A small network was shown many inputs. Here are its activations along a few directions, one row for each input.
In each table, some parts of the input vary, and every possible input appears once, in random order.
A made-up example of a description, with smaller parts first: one of 3 separate values, together with either a single point or one of 9 places around a ring or (one of 6 places along a line, together with one of 8 places around a ring).
Shared parts are said once, and a part with two or three values counts as separate values.

Other details of the inputs vary at random and push rows far along three fixed directions, the same in every table; ignore that.

A family of inputs:
row 1: [ -8 -21 -10   7 -15  -3   6  -4   2 -13   8  -9   2   9]
row 2: [ -5 -22 -12   7 -10  -6   5   2   1  -7   7 -14  -5  11]
row 3: [ 39   1  13 -19   8 -24   3 -24   5  10   4   5  12  12]
row 4: [ 36  -2  18  -9   4 -23   6 -21  18  18   2   6  10  10]
row 5: [-14 -25  -2   4  -8  -3  -4  -7   6  -8   6  -3 -16   5]
row 6: [-28  10  -4 -11  22  33   5  25 -37   4  -1  -8  -4 -15]
row 7: [  9  36  -2  61 -18  -9 -30   9  27 -11 -22  13 -13 -14]
row 8: [-24  18 -10 -12   5  25   2  24 -23   2  -2 -11  -5  -8]
row 9: [ 15  42  -3  65 -27  -4 -23  11  28 -18 -16   6  -8 -11]
row 10: [ 35   2  20 -18   3 -31  -2 -25   2  11  -2   6  16  11]
row 11: [ 27  -5  15  -7   7 -31   3 -27  12  15  -5  12  16   3]
row 12: [-13 -25 -11   7  -9  -2   2  -6   4 -13   7  -7   1   5]
row 13: [-31  11   1 -14  20  31   6  21 -39   2   1  -7   1 -17]
row 14: [ -9 -25 -12   8  -5  -5   0   0   3  -6   6 -11  -5   7]
row 15: [ 32  -4  16  -8   9 -30   3 -28  15  14  -7  14  20   6]
row 16: [  8  18  12 -26  28  -6  16   2 -11  33 -12   6  20 -17]
row 17: [-36   2  -5 -15   9  34  12  19 -11   3   0  -3   5 -17]
row 18: [-29  12 -11  -5   4  22  19  23 -17   1   5 -16   5 -17]
row 19: [ -7 -14  -4  -2  -8  -7   0  -5  -5 -15  13 -11 -10  14]
row 20: [  9  25  13 -32  26  -2   5   1 -17  26 -12   7   9 -13]
row 21: [ 16  43  -4  66 -28  -1 -27  13  31 -19 -24  11  -4  -9]
row 22: [ -6 -16  -6  -2  -7  -1  -7  -7   1 -21   7  -1  -4  13]
row 23: [ -2 -21   3   4   2   5  -5  -9 -11 -21   6   1  -4  12]
row 24: [ 31 -12  15 -12   7 -26   0 -21  12  23  -2   8   8   3]
row 25: [-38   4 -13 -10   9  26  14  23 -19   4   1 -13   8 -21]
row 26: [-10 -15  -5   1  -7  -7  -9  -4  -1 -16   8  -8 -11  10]
row 27: [ -9  82   0  44  -5  28 -32  38   5  -7 -31  15  -4 -37]
row 28: [ 37   3  19 -18   4 -26  -1 -25   4   9  -5   8  17  13]
row 29: [ 12  38  -3  62 -26  -7 -28  13  26 -12 -18   4  -8 -10]
row 30: [ -2 -18  -9   0  -5  -1  -8  -4   3 -16  10   0  -6  15]
row 31: [-10 -20  -1   2 -13  -1   1  -2   3  -5   8 -10 -10   8]
row 32: [-12 -25  -3   3  -9  -3  -3  -5   5  -6   6  -8 -11   3]
row 33: [-12 -26  -2   2  -9   0  -1  -6   7  -9   7  -3  -8   5]
row 34: [ 12  26  11 -33  26   4   6  -3 -13  23 -10  15  16 -12]
row 35: [-10 -15  -2   5 -11   6   6  -2   9 -13  10  -5  -8  11]
row 36: [ 12  36   4  56 -26  -3 -26   8  32 -13 -15  11 -16  -8]
row 37: [ 24  44   2  75 -13   3 -45  12  23 -22 -25  21 -15  -8]
row 38: [-10 -22  -1   1 -14   0   2  -4   5  -8   9  -6  -7  10]
row 39: [-22  16 -14 -14   4  33   4  21 -20  -2   1  -3   1  -7]
row 40: [ 27  -7  20  -9   5 -22  -2 -27  18  14  -5  15   8   6]
row 41: [-24  17 -14 -11   4  30   3  24 -22   1   2  -5  -4  -7]
row 42: [ -4 -18  -6   6 -11  -1   3   1   7  -6  12  -5 -13  10]
row 43: [ 30 -11  17 -11   8 -29  -2 -20  12  23  -5   2   4   3]
row 44: [-31   3 -17 -13  12  34  16  24 -17   4   1  -5  13 -19]
row 45: [ 34 -13  16 -13   8 -25  -1 -25  17  21  -2  10  13   5]
row 46: [ -8 -13  -5   1 -12  -5  -6  -5  -5 -14   8 -10 -10  14]
row 47: [  9  15   5 -29  27   2  19   5 -14  34  -8   4  28 -23]
row 48: [-10 -22 -10   7  -8   0   3  -4   6 -15   5  -4   5   6]
row 49: [ 28  -9  15  -9   6 -24  -3 -23  13  20  -4  13   2   4]
row 50: [ -3 -14  -7  -2  -6  -4  -1  -1  -4 -13  10 -12 -14  15]
row 51: [-32  14  -8 -19  10  31   6  17 -21  -8  -2   4  -1 -10]
row 52: [ -4 -23 -14   7 -12  -3   6   1   1  -8  10  -8  -2  11]
row 53: [ 29  -2  19 -17   7 -32  -5 -29   6   7  -3  13   7  11]
row 54: [ -2 -18   5   7   0  -2  -8  -8 -11 -19   8   0  -7  11]
row 55: [-12 -15  -4  -2  -6  -6  -7  -5  -4 -16   7  -2 -15  12]
row 56: [ -5 -11  -6  -3  -9   3   1  -6  -2 -21  11  -4  -6  15]
row 57: [ -8 -16  -9   0  -4  -5  -9   0  -2 -12   7  -9 -14  13]
row 58: [ 34  -7  19 -10   2 -29   1 -19  12  23  -5   0   5   9]
row 59: [ -5 -13  -3  -3 -10  -3   1  -6  -4 -18  13  -6  -7  14]
row 60: [ 33  86  14  38   7  -1 -11  25  14  24 -35  11  10 -37]
row 61: [ 14  22  15 -24  16   0  12   5  -7  36  -9   7  16 -13]
row 62: [ 10  25  11 -32  25   2   6   1 -17  25  -9  13  11 -13]
row 63: [-27  10 -19  -4   4  33  20  25 -13  -4   6 -10   6 -14]
row 64: [ -4 -18  -2   5 -10  -4   3   1   7  -5   9 -11 -15  11]
row 65: [ 14  25  12 -25  20   2  26   2  -8  21  -7   1  30 -17]
row 66: [-11 -22  -3   2 -14   6   4  -3   7 -12   7  -5  -6  12]
row 67: [ -9 -25  -4   2  -5  -3  -4  -4   6  -5   4  -3 -18   7]
row 68: [ 16  23  16 -28  36  10   9   3 -30  30  -7   9  18 -18]
row 69: [ 15  28  12 -34  27   1   7   3 -17  30  -8   8  19 -16]
row 70: [ -3 -19 -15  11 -11  -3   9   2   4 -12  14 -10  -6  10]
row 71: [ -5 -24  -6   2 -12   4   2  -3   8  -7   9  -4  -7  13]
row 72: [ -2 -20 -13   7 -11   0   6   0   5 -11   7  -6   3  10]
row 73: [ -9 -23 -12   5  -3  -5   2  -1   2  -6   8   1  -5   8]
row 74: [-14 -23  -2   4  -9   0  -3  -9   9 -11   5   1 -13   6]
row 75: [ -2 -13 -10  -1  -7  -1  -1  -2  -4 -13  14  -6 -12  15]
row 76: [-29   6  -7 -10  11  31   7  17  -8   6  -1   5  -2 -15]
row 77: [-30   7 -13 -13  14  29  14  21 -15   6  -1   3  11 -17]
row 78: [ -9 -17   0   5 -12  -4   4  -3   5  -7  11 -10 -12   9]
Each input here is: one of 6 places around a ring, together with either a single point or (one of 3 separate values, together with one of 4 places along a line).
Changing only the place on the ring of 6 turns row 3 into row 75. The same change can be made to row 39. Which row results?
> row 41
Changing only the place on the ring of 6 turns row 11 into row 7. The same change can be made to row 12. Which row results?
> row 25
Start at row 51 and move only the place on the ring of 6, one step at a time. The first step leads to row 34. Which rows follow, in order?
> row 62, row 20, row 55, row 53
Change only the choice among 3 separate values in row 32. List by row number the other rows that result.
> row 25, row 26
Change only the place on the line of 4 in row 45. List by row number the other rows that result.
> row 4, row 71, row 76
Change only the choice among 3 separate values in row 30. List by row number the other rows that result.
> row 44, row 45
Start at row 50 and move only the place on the line of 4, one step at a time. The first step leads to row 8. Which rows follow, in order?
> row 57, row 20

A family of inputs:
row 79: [-28  78 -12  43   3  48 -29  46 -13 -16 -29  16  -5 -35]
row 80: [ 14 -18  -4  25  -1 -17  25  -8  20  13  -5  -1  30  -9]
row 81: [-16 -32  -1   0  -6   5  -3 -10  11 -11   2   3  -8   8]
row 82: [ 39  13  19   0  13 -23 -14 -11  -3  20  -8   9  -3   2]
row 83: [-35  -2  -4 -29  16  40  15  19 -15  15  -4   7   6 -21]
row 84: [-23  27 -24  77 -40  30 -31  28  24 -54  -6   0 -26  -1]
row 85: [ 12   0  -1   0  -8  -9   4 -11   5 -12   6   2  16  12]
row 86: [-41  -2  -2 -33  16  32  17   9 -20   6   1   2  10 -19]
row 87: [ 34   5  13   0  13 -14 -14 -16   0   9  -9  19   7   4]
row 88: [ 15   1  12   0   5 -20 -12 -10 -10  -2  -1  -1  -7   6]
row 89: [-33 -47  -7   0 -13   4   1   0   6 -15  18 -17 -28  15]
row 90: [ 13  -6   6  -3   3  -9  -3 -14  22   7  -8  17   4   0]
row 91: [  6 -11   0  -3 -13  -9   7  -4   1  -6   9 -18  -6  15]
row 92: [ 14  52   2  70 -12   8 -50  17  19 -26 -29  20 -17 -13]
row 93: [-69 -29 -23 -36   7  47  23  19 -27 -10  15  -8   1  -7]
row 94: [  6  -7   1   1 -10  -7   4 -13   2 -18   9  -1  11  10]
row 95: [ 16 -12  -9  22  -9 -22  16   2  26  28  -5 -16  20 -15]
row 96: [ 12  -8   9  -2   7 -13 -10  -8 -10   0   3  -6 -11   9]
row 97: [ 16   8   0  -2 -12 -17   4  -4   3   0   1 -10   5  12]
row 98: [-16 -27   2  -5 -10  -9   1 -10   4  -4  10  -9 -17   7]
row 99: [ -3 -13   4  -5  -6 -15  -1 -11   9   7   4  -2 -10   8]
row 100: [ 18  -5   2   0  -5  -4   6 -11   7  -2   7   6  10  10]
row 101: [ 27   4   6  -1  14 -16 -12 -15   3   1  -6  16   6   7]
row 102: [-36   1 -20 -27  10  40  29  22 -24  -6  13  -8  14  -9]
row 103: [ 48  78  33 -44  35  -3  19  13 -15  68 -28  11  41 -39]
row 104: [  8 -15  10  -2  -3 -13  -3  -7  14  17   2   2 -13   2]
row 105: [  3 -10   0  -3   1 -13  -9  -6 -12  -7   6  -5 -10  15]
row 106: [-30  15  -4 -25  24  32   8  13 -38  -2  -2   1  10 -16]
row 107: [  6 -13  -4  -2   5 -11  -6  -5  -8  -3   9  -5 -15  14]
row 108: [  4 -14   3  -7  -1 -15   2  -8  15  13   4   0 -12   3]
row 109: [ 21   3  -3  -3  -9 -17   7  -2   9   3   5  -9   0  11]
row 110: [ -1 -12  -3  -4 -16 -11   7  -6  -4 -13  12 -17  -5  14]
What is each input in this table made of?
> one of 2 separate values, together with either a single point or (one of 3 separate values, together with one of 5 places around a ring)
Changing only the choice among 2 separate values turns row 98 into row 86. The same change can be made to row 107. Which row results?
> row 101
Change only the choice among 2 separate values in row 103. List by row number the other rows that result.
> row 100
Change only the choice among 3 separate values in row 87. List by row number the other rows that result.
> row 83, row 100
